These are the activations of a small neural network, seen along a few directions. Each row is one input.
Each table varies a few parts of the input and shows all the possible inputs, shuffled.
A made-up example of a description, with smaller parts first: line(6) and (point or line(9) or (values(2) and ring(5))).
Shared parts are said once, and a part with two or three values counts as separate values.
In the rows, 100 means zero.

Other details of the inputs shift rows strongly along two fixed directions, in all tables alike. That doesn't count.

Rows:
R1: 109  65  102  99  105  95  114  91  147  103  80  150  136
R2: 100  115  68  101  70  91  97  124  34  132  105  72  72
R3: 96  84  83  58  67  77  97  131  64  132  43  148  146
R4: 120  124  93  70  95  83  58  125  39  104  101  61  97
R5: 94  134  94  90  83  78  99  116  25  120  100  57  72
R6: 107  110  85  143  107  135  122  80  126  96  135  73  65
R7: 100  136  96  83  84  92  98  111  26  112  88  67  65
R8: 80  87  130  91  116  96  116  89  140  91  68  138  137
R9: 101  97  120  107  133  103  76  82  123  79  142  79  76
R10: 103  129  111  133  120  122  123  71  115  84  128  64  66
R11: 77  68  93  106  75  84  116  88  150  88  93  147  143
R12: 97  98  75  75  57  85  133  118  55  137  24  138  124
R13: 93  108  118  108  105  105  156  72  130  93  51  128  119
R14: 102  110  121  116  129  119  81  93  128  73  135  71  89
R15: 92  101  96  144  108  129  114  90  122  96  136  83  56
R16: 85  114  104  65  69  66  134  116  47  131  21  125  127
R17: 94  109  123  114  128  120  79  94  125  74  136  76  84
R18: 121  87  94  123  122  121  78  95  130  84  151  85  81
R19: 92  99  124  108  131  107  77  86  120  80  141  80  76
R20: 126  107  70  81  83  95  61  136  46  114  114  75  95
R21: 98  89  91  117  91  118  154  82  137  106  59  138  117
R22: 105  84  122  92  122  89  114  85  145  88  65  131  144
R23: 91  65  107  100  101  101  113  94  144  104  82  154  133
R24: 120  116  91  61  99  70  54  118  35  111  104  68  86
R25: 101  92  99  125  115  132  80  104  131  84  150  88  81
R26: 100  62  105  99  102  97  113  90  146  104  82  153  133
R27: 77  102  109  111  103  91  82  81  125  63  153  74  86
R28: 118  108  73  80  80  99  61  139  46  115  112  76  95
Each input here is: values(2) and (point or line(5) or ring(8)).
The inputs of R7 and R12 match in every part but the values(2) part. If R13 is changed in the same way as R7 into R12, which row does it become?
> R21
A walk changes only the ring(8) part. It starts at R28 and steps to R20. List the rest of the walk in order.
> R18, R1, R26, R23, R3, R25
Which other rows does R4 become when the values(2) part takes its other values? List them by row number.
> R20

Rows:
R29: 108  92  110  130  131  136  87  93  141  87  146  90  78
R30: 102  97  93  50  74  54  90  117  47  124  50  121  129
R31: 92  99  112  156  127  142  122  81  142  86  142  81  53
R32: 85  84  118  95  101  89  121  88  143  90  68  139  145
R33: 89  110  124  158  139  140  123  48  172  58  160  72  55
R34: 96  85  119  93  114  97  119  92  141  94  61  136  144
R35: 84  99  106  150  116  133  126  75  145  87  142  85  63
R36: 97  74  103  100  98  99  119  93  146  99  69  147  141
R37: 117  97  74  56  66  75  90  128  52  125  49  123  135
R38: 79  94  128  140  130  124  103  73  175  58  150  91  92
R39: 125  130  93  86  111  109  43  123  36  101  145  36  53
R40: 114  111  73  83  84  89  51  125  36  114  132  64  69
R41: 101  76  104  100  105  105  119  98  144  102  66  144  142
R42: 93  102  112  100  99  100  146  77  125  95  53  132  124
R43: 109  93  79  58  72  72  89  132  49  133  51  124  133
R44: 74  84  119  96  98  84  125  91  141  89  70  140  145
R45: 81  107  126  159  135  136  127  52  175  63  157  75  59
R46: 88  101  93  53  65  52  95  123  47  120  55  120  133
R47: 109  100  122  136  149  138  88  75  163  59  155  71  73
R48: 90  74  103  103  93  98  123  93  147  98  73  148  143
R49: 97  93  97  109  92  110  146  81  130  101  61  138  120
R50: 104  103  100  51  84  68  90  127  45  131  46  121  134
R51: 104  102  94  51  81  64  89  125  47  125  46  117  136
R52: 98  76  101  101  94  102  123  92  147  93  73  144  142
R53: 106  99  100  49  84  65  91  123  44  132  47  123  129
R54: 109  78  101  98  106  109  119  97  144  98  66  141  140
R55: 105  108  104  151  126  147  112  74  140  78  150  74  49
R56: 94  77  121  92  115  88  122  86  141  97  63  142  137
R57: 132  125  72  79  92  107  41  138  19  117  136  47  57
R58: 90  79  109  136  119  120  101  79  163  77  145  105  91
R59: 136  131  62  106  85  97  82  121  41  116  130  37  73
R60: 96  109  90  53  64  65  94  126  49  113  49  114  141
R61: 94  111  132  163  150  150  118  62  164  63  158  66  44
R62: 96  72  113  99  109  105  123  97  144  109  66  154  141
R63: 101  127  72  107  79  105  84  108  41  112  138  49  46
R64: 78  98  120  108  102  96  151  87  128  106  53  131  122
R65: 98  67  107  98  106  95  124  91  145  105  66  153  138
R66: 101  86  115  91  108  95  118  87  141  88  63  135  142
R67: 103  137  99  111  105  110  79  112  41  105  138  36  34
R68: 110  130  70  105  82  108  80  105  38  108  139  49  43
R69: 104  104  91  52  74  63  88  123  49  121  46  116  137
R70: 114  131  78  109  92  118  77  119  32  114  135  44  35
R71: 81  80  110  136  114  120  105  83  162  76  142  106  97
R72: 112  107  118  161  143  130  129  62  179  64  147  66  88
R73: 93  97  77  63  55  70  93  133  50  126  57  123  139
R74: 89  79  119  93  108  86  121  85  143  94  65  142  142
R75: 100  126  78  112  88  109  82  119  36  118  139  44  37
R76: 94  66  106  98  99  90  124  88  145  103  68  154  137
R77: 90  78  102  104  90  103  125  95  147  91  75  143  144
R78: 104  116  94  90  98  85  56  108  53  96  148  54  58
R79: 94  135  93  107  95  102  85  105  48  104  139  40  44
R80: 109  106  74  86  79  83  55  121  37  112  139  66  64
R81: 107  106  99  51  84  73  89  129  46  129  43  119  136
R82: 113  142  92  108  105  115  73  103  41  96  144  31  32
R83: 113  126  89  88  96  97  52  113  50  90  145  44  64
R84: 101  119  93  90  96  88  56  112  53  95  143  54  67
R85: 83  76  111  137  116  117  106  78  163  75  146  107  89
R86: 110  90  86  56  75  72  91  130  46  140  53  131  126
Describe the family of inputs behind these rows.
> values(2) and (point or ring(8) or (line(4) and line(5)))
The inputs of R85 and R46 match in every part but the values(2) part. If R73 is changed in the same way as R85 into R46, which row does it become?
> R38
The inputs of R82 and R55 match in every part but the values(2) part. If R61 is changed in the same way as R82 into R55, which row does it become?
> R70
Which other rows does R80 become when the line(4) part takes its other values? List them by row number.
> R48, R52, R58
Which other rows does R53 become when the values(2) part takes its other values? List them by row number.
> R86
